Each row has a name. Each piece below is followed by the name of the row it came from. Each question is about the rows just above it. Some pieces are copies with a little noise.

Tukof: [ 31   7  14  76  -3 -15  35 -62 -47  30   9 -19 -52  45 -45  19  10  54
 -93 -46  22  20  53  11 -39   1 -55 -16 -25]
deri: [-54   4  32  -4  51  48  23  25   3  74 -36  23 -68  16 -15  40  49  20
  -4 -41 -10 -15   4 -76  80  35 -41 -27 -32]
Kif: [  7 -35  92  59  19  54   1  13 -12  18 -71  52  65   8   6  10  22  -2
 -22  12 -53  24 -25  28  34  21  19  73  56]
bozud: [ 35   4  11  61 -25  -9  24 -60 -56  27  -2 -18 -66  52 -44   4  12  51
 -86 -55  17  13  62 -10 -46  -6 -45 -16 -28]
mevan: [ 17  -6  39  53 -18  26  20 -39 -56  49 -37   5 -75  57 -40   6  34  48
 -74 -65  -4   6  54 -46 -11   5 -40  -7 -26]
beme: [-17 -11 -21 -85 -37  16 -48  55  27 -40 -19  15  32 -31  43 -45 -12 -53
  92  32 -26 -25 -34 -34  14 -17  68  16  19]
tader: [-44  -8  -1 -73  14  30 -29  69  45 -12 -22  27  37 -41  40 -10   2 -49
  91  37 -28 -22 -52 -29  59   7  47  12  19]
Tibu: [-14  -7  55  41  17  47  24 -12 -36  69 -52  21 -70  45 -32  26  48  41
 -53 -58 -17   1  33 -59  36  24 -43  -6 -23]
Vugot: [ 38 -39  82  56 -31  45 -15  -4 -35  -6 -73  42  61  21   6 -21   9  -2
 -30   5 -53  25  -6  28 -12  -1  38  80  58]
zoz: [ 31  -1  20  54 -30   5  19 -53 -59  33 -17 -10 -74  56 -42   0  21  50
 -81 -61   9  10  60 -29 -37  -4 -40 -14 -29]
[ 31   0  19  55 -30   6  19 -51 -59  32 -16 -10 -74  55 -42  -1  19  48
 -81 -59   9   9  58 -27 -38  -4 -40 -14 -27]
zoz
[ 31   6  14  76  -3 -16  35 -62 -47  30   8 -19 -53  47 -46  20  10  53
 -93 -47  22  20  54  11 -39   1 -55 -17 -26]
Tukof
[-54   4  32  -4  51  49  23  25   4  74 -36  23 -68  16 -15  40  48  20
  -4 -41 -10 -15   4 -76  79  35 -41 -27 -32]
deri
[ 36   7  11  61 -26 -10  24 -59 -55  25  -1 -17 -65  51 -43   4  13  51
 -85 -55  17  13  62 -12 -44  -6 -45 -17 -29]
bozud
[  8 -35  93  59  19  53   1  13 -11  18 -71  53  64   9   7  11  22  -2
 -22  13 -53  24 -24  29  33  22  19  73  55]
Kif

pagu: [ -2 -18 -22  -1  15  -5 -29  -4 -15   6  18  22 -18  32  -9  -2  71  -1
  46  30 -12 -17   0  31 -23   2 -15  33 -19 -23  34  -8 -14  14 -11]
Mok: [  1  17  44  -7   6 -12  34 -27  20  -5 -23  -2  -7  18   0 -30  30 -23
  15  18 -21  25  69  20  34 -21  49  10 -13  -7  -8 -16  73   2 -16]
Sepot: [-32 -15  43 -15  -4  -1  30 -29  35  10  11  13 -20 -32  22 -24 -22  18
  -9 -15 -15  23  12 -21  21  -8  30 -27 -18 -22  21 -15  30 -35 -38]
Dalu: [  7  35  23  -1 -11  -4  28   7  19 -20 -30 -26  24   4  -3  -1 -29 -23
 -23 -11   7  31  36  -3  28  -8  30  -5  17  24 -43   5  42   3  14]
zotaz: [ 32  -6 -30  26  -1   3  -9 -10   7 -24 -23  -8  -1  42  19 -20  45 -23
  20  19 -12   6  -3  24 -21  -1 -13  19   8   6 -21 -22 -12  27   9]
[ -3 -18 -22  -2  14  -5 -29  -4 -15   7  18  22 -18  31  -9  -2  71  -1
  46  30 -12 -17   0  31 -23   1 -15  33 -19 -22  33  -8 -14  13 -10]
pagu
[-32 -15  43 -16  -4  -1  30 -29  35  10  11  13 -21 -32  22 -24 -22  18
  -9 -15 -15  24  12 -21  21  -8  30 -27 -18 -22  21 -14  29 -35 -37]
Sepot
[  1  17  43  -8   6 -14  34 -25  20  -5 -21  -2  -8  16   1 -29  29 -24
  14  16 -19  26  70  18  34 -22  49   9 -13  -8  -3 -16  74   3 -16]
Mok
[ 32  -7 -30  27  -1   2  -8  -9   7 -25 -24  -8  -1  42  19 -20  44 -24
  20  19 -12   6  -3  24 -22   0 -13  20   9   6 -20 -22 -12  27  10]
zotaz

Dile: [ 23  -2  12   7  24   1 -29  29 -36 -15   0   3 -43 -33  -4  39  19 -44
   1  33 -36 -23  27  -9   1  40   1 -46   3 -27  -7   9  23 -22 -52  -6
  18 -21   2 -19 -21]
Feg: [ 10   8  20  52  32 -18  -6  31 -53 -25   2  -5 -36 -18  -9  41  46 -40
 -17  29  17 -22  29 -13 -10  44  39 -46  38 -29 -10  -7  21 -15 -25   8
  15 -32  17 -25  17]
miga: [ 23   3  16  41   7  -9 -14  32 -51  -9   8   0 -34 -33 -10  48  19 -43
  -8  27 -10 -16  27 -13  -3  44  24 -44  21 -47  -7 -13  21 -14 -39  15
   3 -55   7   8  21]
silez: [-22 -11 -15 -38  36  28 -68  20 -40  17   1  19 -52 -28 -12  36 -15 -36
  29  36 -56 -16  24 -15  13  35 -30 -42  29 -21   8  14  37 -14 -79   9
  31 -58  -8  15  13]
Furet: [-22 -11 -11 -61  -9  65 -75  27 -45  27   0  19 -55  -5  -5  27  -8 -33
  24  31 -17 -14  27 -19  13  32 -38 -18  23 -21  16  40  37  -7 -99  -1
  31 -32 -11  -8   4]
vimug: [ 55  11  27  63  32 -54   9  33 -47 -30  -6  -5 -29 -20  10  44  59 -41
 -21  31 -10 -24  30 -16  -7  49  39 -46  23 -38 -15 -28  11 -14 -19   8
  -3 -17  20   2  -4]
[ 54  12  26  61  33 -55  10  33 -47 -31  -5  -4 -29 -22  10  45  61 -39
 -22  31 -10 -25  31 -16  -8  49  38 -44  23 -39 -18 -29  12 -13 -18  10
  -3 -16  22   1  -4]
vimug
[-22 -11 -15 -38  36  27 -69  20 -40  17   1  19 -52 -28 -12  35 -15 -37
  29  36 -55 -16  24 -15  13  36 -30 -42  29 -20   7  15  37 -13 -78   9
  31 -58  -7  16  13]
silez
[-21 -11 -15 -62  -9  64 -74  26 -42  30  -1  21 -54  -9  -4  27  -7 -32
  25  30 -16 -15  26 -21  14  33 -38 -18  21 -19  16  42  38  -7 -99  -3
  30 -33 -12 -11   5]
Furet

nid: [  6   0  -3   0  -4   0   2 -12  11  -3  10  -3  -3  -7   1  -2   0   1
  20   1 -12 -16  11   4   6   1  14 -16   6   5  -1   1  -7   0  10  -2
   3  19  -7  18   2]
dizo: [-45   5  -7  33  16  -9  -1  24 -11  26 -14 -10 -11  47  -3 -11   9  10
 -46 -53   6  24 -24  10 -19  12  -1   8  -1 -10 -11  16  19  -4 -11  10
   7  21   3  26   6]
zep: [ -3   1 -13   4 -13  -3   0  -5  12   2   6  -7  -5  -2   3 -11  -2   6
   9  -8  -9  -8  13   3  -5   4  -5  29  -6 -14  -9  -4  11 -11 -20   3
   0 -19  11 -15  -1]
miru: [  6   0  -3   0  -4   0   2 -12  11  -3  10  -3  -3  -7   1  -2   0   1
  20   1 -12 -16  11   4   6   1  14 -16   6   5  -1   1  -7   0  10  -2
   3  19  -9  15   1]
Tas: [ 29 -15 -20 -21 -42 -35 -11  -7  14  17  14  10  12  -7  37 -23 -13  25
  23  17   8  -2  79  30  17 -27  27   5  36  13  32  13  34 -16  28 -55
  -6  10  15  -2 -13]
luda: [-15   2  -9   6  -8   1  -6  21  -4   2 -14  -5   3   5   1  -9  -2   5
 -38 -10  19  28 -19 -11 -26   7  -7  27  -5 -15  -9  -6  12 -12 -19   4
   1 -18  12 -15  -1]
nomu: [-44  11 -11  32  14   9   2  13   3   6  -7 -23 -15  26 -17  -9   5   1
 -28 -50 -11   6 -41  -6 -26  24  13  -3  -7 -13 -25   3  -5  -8 -17  28
  16  31 -15  34  10]
nenin: [  8  -3   8  -1  10  -8   2 -11  -5   7   6   6  -3   9   3   4   3  -1
  15   1  -6 -11  15  13  19  -9  -3 -14   4  11  12  10   1   9  12  -8
  -3   8  -1   9   0]
fov: [  7  -3   8   0  10  -8   3  -8  -5   6   4   6  -2   9   4   3   2   0
  16   0  -8 -10  15  14  20  -8  -2 -15   4  11  11  10   1  10  13  -8
  -4  10   0   7   0]
sozo: [ 56  -6  13 -39 -13   5   3 -32   9 -23  21  17  11 -50   5  16  -6 -12
  65  65 -10 -33  38  -1  34 -18  -3 -17   3  17  19 -11 -23  12  21 -15
 -10 -20  -2 -28  -7]
[ 28 -15 -19 -21 -42 -34 -12  -8  14  17  14  12  12  -8  36 -23 -14  25
  23  18   8  -2  79  31  17 -27  28   5  34  13  33  13  34 -16  28 -55
  -6  10  16  -1 -14]
Tas
[  7  -3   8   0  10  -8   3  -8  -5   6   4   6  -2   9   4   3   2   0
  16   0  -8 -10  15  14  20  -8  -2 -15   4  11  11  10   1  10  13  -8
  -4  10   0   7   0]
fov
[  6   0  -3   0  -4   0   2 -12  11  -3  10  -3  -3  -7   1  -2   0   1
  20   1 -12 -16  11   4   6   1  14 -16   6   5  -1   1  -7   0  10  -2
   3  19  -7  18   2]
nid

vosa: [ 43  20 -14  23  21  18  25  -2]
zusok: [-28  48  11  23   5  28  12  -7]
Sen: [27 28 46 10 73  2  0  2]
tugoz: [-33  49   3 -30  36   1  14   1]
Ruzak: [57 26 12  4 54  7 23  0]
vire: [-14   8 -13 -31  27 -23 -17  26]
vun: [ 15  24  49  16  66   0 -18   4]
repon: [ 39  20 -14  26  18  20  24  -2]
[-30  48  11  22   5  27  13  -7]
zusok
[27 29 46 11 73  1  1  3]
Sen
[-34  48   3 -30  36   1  14   0]
tugoz
[ 38  22 -14  24  18  22  23  -3]
repon
[-13  10 -15 -27  28 -24 -16  25]
vire

